Each row below holds a small network's activations on one input, seen along a few directions.
In each table, some parts of the input vary, and every possible input appears once, in random order.
Descriptions start from the smaller parts, as in this example, which fits no table here: one of 2 separate values, together with either a single point or one of 9 places around a ring or (one of 4 places along a line, together with one of 5 places around a ring).
Shared parts are said once, and a part with two or three values counts as separate values.
(in the rows, 128 means zero)

Other details of the inputs vary at random and push rows far along three fixed directions, the same in every table; ignore that.

A family of inputs:
R1: [128 186  92  84  92 106 152  67 113  67 124 136 124]
R2: [176 147 166 129  95 145 153 106 114 108  90  62 116]
R3: [ 50 125  68 104 143 107 108  92 125 101 158 207 155]
R4: [140 108  68 133 155 116 129 135 148 145 157 220 101]
R5: [ 38  72 243 239 175 178 223 153 189 124 122 125 207]
R6: [148 140 165 113 100 158 114 125  99 120  99  47 139]
R7: [139 197  78  68  93 126 162  85 118  74 135 139 128]
R8: [ 46 127 117 121 129 151 142  97 127  93 141 156 188]
R9: [232 119 186 152 103 157 131 153 122 155  85  47  84]
R10: [ 85 210  95  72  94  77 102  92 119  78 140 111 128]
R11: [112  79  68 125 153 129  76 120 121 154 143 205 115]
R12: [ 30 141 130 118 143 142 158 121 141  92 150 143 202]
R13: [ 28  78 245 238 180 139 223 162 182 130 129 115 201]
R14: [143  70 164 162 165 151  99 199 145 192 136 116 124]
R15: [181 163 156 117  96 123 153 128 117 119 108  67 113]
R16: [124 188  89  82  95 101 160  71 107  74 129 132 129]
R17: [172 150  80  74 105 113  77 127  94 140 132 120 102]
R18: [104  85  82 130 156 148  91 132 134 151 146 202 133]
R19: [113 190 155 108  81 149 194  69 113  55 100  73 162]
R20: [102  93  79 123 159 107  87 141 124 158 152 195 124]
R21: [205 124 186 123 114 146  88 184 109 178 104  25 105]
R22: [165  55  86 143 171 103  48 174 123 208 145 185  76]
R23: [177  92  97 174 164  64  76 172 164 190 146 195  34]
R24: [233 133 178 140 111 135 128 168 124 166 100  49  82]
Each input here is: one of 2 separate values, together with either a single point or one of 11 places along a line.
Changing only the choice among 2 separate values turns R10 into R23. The same change can be made to R14. Which row results?
Answer: R7
Change only the place on the line of 11 in R16. List by row number the other rows that result.
Answer: R1, R2, R4, R5, R7, R9, R13, R15, R19, R24

A family of inputs:
R25: [ 70 121  90 118 148 110 119 118 129 122 154 181 146]
R26: [172 141 162 115 108 137 136 131 108 123 103  60 120]
R27: [210  95 105 117 130 137  55 161 111 183 118 120  68]
R28: [ 57 122  81 116 141 124 118 105 136 105 157 198 159]
R29: [129 124 101 127 136 102 106 133 127 148 138 158 112]
R30: [ 68 184 112  85 102 127 138  84 116  69 133 113 166]
R31: [ 62  88 132 155 162 150 131 132 146 132 144 170 169]
R32: [118  93 139 152 151 120 132 143 139 142 137 150 131]
R33: [123  71 156 186 163 138 151 151 148 161 129 153 133]
R34: [ 90 124  83 109 140 123 143  94 125 103 145 192 149]
R35: [182 113  88 112 133 111  54 150 121 169 133 145  72]
R36: [145 175 126  91  96 124 128 100 113  91 114  89 117]
R37: [107 173 113  86 100 142 153  76 114  68 121 119 156]
R38: [139 129 194 153 113 149 134 148 130 135 106  59 141]
R39: [ 71 111 117 159 155 109 160 118 149 120 147 188 143]
R40: [210 114 104 113 120 122  77 141 117 156 121 131  67]
R41: [130 148 163 139 106 138 157 115 133 103 113  89 138]
R42: [158 146 185 131 123 148 162 163 141 128 119  62 137]
R43: [151 124 173 160 130 116 144 147 138 144 116  88 114]
R44: [113 143 171 133 123 124 156 126 127 108 118  81 145]
R45: [157 199 112  82  91 132 169 109 122  88 126 101 130]
R46: [ 85 154 142 106 112 130 144 112 115  95 131  95 172]
R47: [ 67 115 119 164 154 113 153 115 162 115 147 192 143]
R48: [127 140 191 150 115 142 138 142 131 129 106  58 139]
R49: [135  95 142 161 155 118 110 152 151 153 131 145 106]
R50: [119 167 122 108  99 144 163  81 120  80 116 116 148]
R51: [ 69 117  90 128 145 123 140 109 130 120 147 194 156]
R52: [110 201 101  73  96 134 163 104 121  83 138 120 159]
R53: [251 131  78  98 108 106  37 150 105 185 115 124  29]
R54: [168 164  90  90  94 110 128  97 105 107 124 128 103]
R55: [152 129 185 151 116 142 163 137 124 128 103  62 133]
R56: [162 157  25  55 122 117  87 126 115 133 159 190  97]
R57: [117  71 151 162 162 138 113 167 135 171 133 133 135]
R58: [117  85 162 191 159 129 139 154 160 155 128 147 117]
R59: [123 137 189 148 119 132 146 145 125 133 111  60 144]
R60: [159 139  54  83 118 120  97  98 111 115 132 178  93]
R61: [121 122  87 118 130 137 112 111 123 130 133 176 128]
R62: [100  80 141 153 160 142 123 150 134 156 138 146 151]
R63: [167 142 165 136 104 148 145 125 123 120  99  69 118]
R64: [147 159 104  92  99 117 117 110 103 117 125 117 123]
R65: [126 119 152 139 128 143 139 133 121 138 119 108 147]
R66: [ 95  98 142 153 158 114 115 155 142 152 142 138 139]
R67: [137  94 140 157 157 107 116 156 143 158 134 143 108]
R68: [116  79 151 175 155 146 120 157 145 164 125 146 131]
Describe the family of inputs behind these rows.
Answer: one of 4 places along a line, together with either a single point or (one of 2 separate values, together with one of 5 places along a line)
Changing only the place on the line of 4 turns R64 into R46. The same change can be made to R38. Which row results?
Answer: R28
Changing only the place on the line of 4 turns R32 into R54. The same change can be made to R36. Which row results?
Answer: R58
Change only the place on the line of 4 in R29. List by row number the other rows that result.
Answer: R43, R66, R67
A walk changes only the place on the line of 5. It starts at R53 and steps to R48. List the rest of the walk in order.
Answer: R38, R68, R61

A family of inputs:
R69: [179 102 147 147 140 135 117 162 135 159 121 109 101]
R70: [138 168 111  83  98 123 114 117 105 111 119  93 122]
R71: [156  79 137 156 158 126  85 179 133 187 136 140  94]
R72: [138  84 123 158 160 113 117 156 143 165 139 170 103]
R73: [132 151 115 111 117 119 144 113 119 111 129 122 133]
R74: [ 85 133 116 129 139 126 159 113 138 103 142 160 155]
R75: [167 122 151 137 125 132 121 141 131 136 116  92 104]
R76: [116 129  86 125 136 107 125 119 135 131 144 187 117]
R77: [149 165 131  92  98 128 109 113 105 107 116  80 125]
R78: [122 145 132 124 121 126 143 123 134 116 127 128 130]
R79: [149 164 101  97 101 125 134 100 111 111 123 125 119]
R80: [144 113 166 141 126 141 120 160 129 149 124  80 137]
R81: [135 159 136 105 105 132 115 117 108 112 121  81 127]
R82: [153  99 144 161 144 134 114 153 148 156 125 132 103]
R83: [161 119 152 134 125 140 108 164 121 157 114  78 117]
R84: [ 18 100 144 161 162 134 157 118 150 104 147 179 198]
R85: [ 97 127 169 153 135 123 165 134 139 119 127 107 153]
R86: [ 92 148 127 107 123 123 131 118 124 103 135 129 155]
R87: [ 70 129 120 135 139 124 169 102 135 102 141 163 165]
R88: [129 159 106  88 111 127 117 114 110 107 131 120 140]
R89: [143  84 149 155 140 134 101 158 132 165 126 122 121]
R90: [104 125 162 143 133 145 165 125 139 110 124 109 155]
R91: [141  96 150 155 142 134 100 163 133 166 120 105 110]
R92: [109  87 172 172 161 135 116 160 149 162 127 115 137]
R93: [127 100  93 140 152 114 114 128 139 142 144 189 104]
R94: [143 166 137 109 102 123 141 117 121 110 118  97 125]
R95: [ 86 123 175 154 140 135 169 135 150 109 128 110 161]
R96: [112 144 111 117 126 120 149 111 127 107 136 143 141]
R97: [131 130  78 108 127 115 120 103 120 116 135 179 112]
R98: [104 144 105 120 125 111 142 100 126 104 136 148 134]
R99: [164 171 125 103  93 124 126 108 113 110 113  90 109]
R100: [116 133 158 144 124 140 158 127 135 122 121 110 147]
R101: [152  97 150 160 144 123 121 151 137 157 124 120 105]
R102: [ 96 107  91 134 155 110 133 124 144 129 151 204 125]
R103: [171 111 144 144 130 140 122 149 131 157 118 117 102]
R104: [111 139 126 115 119 134 121 115 113 114 126 119 140]
R105: [143 149  58  78 107 117  89 102 100 119 127 156 105]
R106: [122 112 177 173 141 136 153 155 146 146 123 105 144]
R107: [149 140  67  93 118 116 111  98 115 109 133 171 103]
R108: [ 70 134 120 134 137 140 165 105 146  97 140 167 164]
R109: [120 171 108  80 108 118 120 104 112 103 127 111 137]
R110: [105 119  92 115 141 120 106 112 125 129 137 172 133]
R111: [151 101  92 119 138 113  82 149 127 163 145 164  98]
R112: [146 159 137 113 100 134 139 109 118 106 111  98 126]
R113: [135 102 169 147 130 146 124 154 130 152 123  91 139]
R114: [184 120  83 124 127 109  87 132 123 159 131 161  71]
R115: [158 154 112 102 102 117 128 104 105 111 116 110 114]
R116: [142 156 140 102 113 134 122 126 115 122 118  78 139]
R117: [146 160 128  94  93 128 111 113 109 110 121  78 126]
R118: [107 139 163 142 126 137 157 132 145 111 123 107 148]
R119: [167 135 142 131 111 130 124 130 120 135 110 100 109]
R120: [ 92 102  94 127 157 127 115 123 136 142 147 189 140]
R121: [173 106  98 133 134 126  96 137 131 153 127 164  86]
R122: [118 126 170 145 128 139 163 130 131 121 119  95 148]
R123: [115 129 170 131 124 147 138 135 123 122 119  87 158]
R124: [154 112 155 142 132 139 137 143 129 143 118 105 118]
R125: [146 163 107 103  99 120 130  99 111 107 118 121 120]
R126: [150 101 113 148 148 127 116 151 143 159 136 166 105]
R127: [143 152 148 126 109 133 137 120 128 115 115  92 122]
R128: [ 31 113 126 144 152 140 159 118 143 109 144 168 185]
R129: [156 123 152 144 129 141 132 150 139 140 121 106 120]
R130: [127 109  87 117 142 130  99 130 118 148 144 175 114]
R131: [ 79 130 181 149 136 148 156 142 135 117 129  87 177]
R132: [120 152 104 114 119 123 142 111 128 110 134 147 135]
R133: [129 103  87 133 144 112 116 121 129 138 139 191 110]
Describe the family of inputs behind these rows.
Answer: one of 5 places around a ring, together with either one of 5 separate values or (one of 2 separate values, together with one of 4 places along a line)
Change only the place on the ring of 5 in R89. List by row number the other rows that result.
Answer: R80, R111, R113, R117
A walk changes only the place on the line of 4. It starts at R115 and steps to R133. List the rest of the walk in order.
Answer: R97, R107
Change only the choice among 2 separate values in R133. List by row number the other rows that result.
Answer: R119
Which other rows agree with R102 in the place on the ring of 5? List them by row number.
Answer: R70, R71, R72, R76, R78, R85, R86, R94, R95, R109, R111, R118
Change only the place on the line of 4 in R129. List by row number the other rows that result.
Answer: R106, R126, R132

A family of inputs:
R134: [112  99 203 173 130 143 144 157 115 155 119  56 163]
R135: [187 130 165 151 102 151 121 142 140 141 106  84 111]
R136: [ 87 113 215 182 127 162 134 158 151 133 120  61 185]
R137: [193 141 137  89  88 139  53 150 104 142 107  62  99]
R138: [217 119 144 134 100 127 128 140 107 154 104  77  93]
R139: [194 138 174 134 114 144 167 149 126 131 100  76 124]
R140: [ 76  79 161 175 176 139 137 170 146 176 149 157 175]
R141: [118  77 179 161 176 142 148 167 152 155 140 131 150]
R142: [111  66 126 163 169 138 104 148 170 138 153 187 128]
R143: [106 139  53 102 121 123  77 102 121 126 156 204 126]
R144: [ 97  92  69 116 151 112  64 113 113 148 136 202 106]
R145: [ 63  78 141 182 180 151 123 176 156 176 154 165 157]
R146: [121  90  85 155 148 115 160 112 129 132 147 218 114]
R147: [ 21 138 125 102 121 122 157  96 111  73 142 130 208]
R148: [223 137 101 117  95 136 104 126 127 129 113 134  69]
R149: [220 188  99  49  68 136  82  94  96  89 115  73  80]
R150: [163 139 142  88 114 133  92 154  93 150 119  77 126]
R151: [ 33 206  93  84 116  46 127  98 132  70 160 146 145]
R152: [ 74 170  95 112 100 137 159  71 141  75 142 181 159]
R153: [ 52 195 136 129 121  59 147 115 146  95 151 111 150]
R154: [152 201 157 134 101  65 171 124 145  95 118  81  88]
R155: [136  88  65 138 152 114  60 120 113 175 136 199  88]
R156: [105  88  84 125 144 126  55 145 133 154 154 203 114]
R157: [ 70 180  85 101 102 124 168  38 115  64 121 169 152]
R158: [154  53  99 149 170 114 104 146 130 168 152 188  93]
R159: [111 174 122  70 100 147 108 128 101 109 124  76 141]
R160: [175 111 201 168 111 143 185 145 125 128  96  53 129]
R161: [117 131  98 163 152  49 129 143 171 154 159 200  77]
R162: [ 70 134 144 113 125 127 184  91 125  67 136 112 185]
R163: [ 83  93 120 179 161 129 165 102 153 112 121 202 137]
R164: [110 119 213 134 131 149 135 173 123 143 111  40 180]
R165: [126 162 150  96 104 136 144  78 112  70  99  65 143]
R166: [112 194 135 105 100 156 195  99 126  68 115  99 150]
R167: [156 128  92 134 162  45  86 150 156 152 160 175  49]
R168: [243 157 135  97  93 135 119 142  99 162 103  76  84]
R169: [ 59 155  96  99 108 118 154  82 103  82 144 134 190]
R170: [114 112 235 204 128 169 189 150 166 116 107  81 157]
R171: [240 144  97  69 112 141  78 148 112 144 114  78  63]
R172: [114 129 202 158 134 167 139 175 137 150 113  34 165]
R173: [184 141 144 131 116 156 135 152 129 159 112  87  99]
R174: [203  98  82  97 153 118  83 151 122 164 141 168  84]
R175: [142 183  43  42 111 131 112  86 109  84 145 151 106]
R176: [156 202 107  53  81 129 121 103  85 102 119  67 153]
R177: [163 178  55  64 101 117 137  89 108 108 133 169 124]
R178: [ 93  67 116 175 170 126  94 138 140 170 132 179 131]
R179: [128  76 115 182 164 128 137 120 144 149 121 206  95]
R180: [ 88 155 113 126 112 129 165  67 129  83 112 144 153]
R181: [155 119 141 103 106 125  97 141  86 146 117  72 117]
R182: [ 90 166  82 102 119 141 162 100 139  94 139 166 152]
R183: [ 45  68 143 169 173 130 105 137 140 143 128 167 159]
R184: [146  69 170 192 146 135 154 158 138 175 126 129 122]
R185: [ 61 163 109 120 127 148 204  97 153  69 135 163 173]
R186: [ 89  86 237 195 161 156 163 137 150 124 103  64 161]
R187: [153  86 103 120 154 137  60 186 127 187 134 139  96]
R188: [229  98 104 133 142 126 114 161 122 183 126 171  63]
Changing only one part turns R138 into R162. The same change can be made to R161. Which row results?
Answer: R167
Changing only one part turns R142 into R135. The same change can be made to R174. Which row results?
Answer: R177
Describe the family of inputs behind these rows.
Answer: one of 5 places along a line, together with either a single point or (one of 2 separate values, together with one of 5 places around a ring)
Which other rows agree with R185 in the place on the line of 5? List them by row number.
Answer: R139, R146, R148, R154, R160, R163, R166, R170, R179, R188
Change only the choice among 2 separate values in R178. List by row number the other rows that result.
Answer: R155
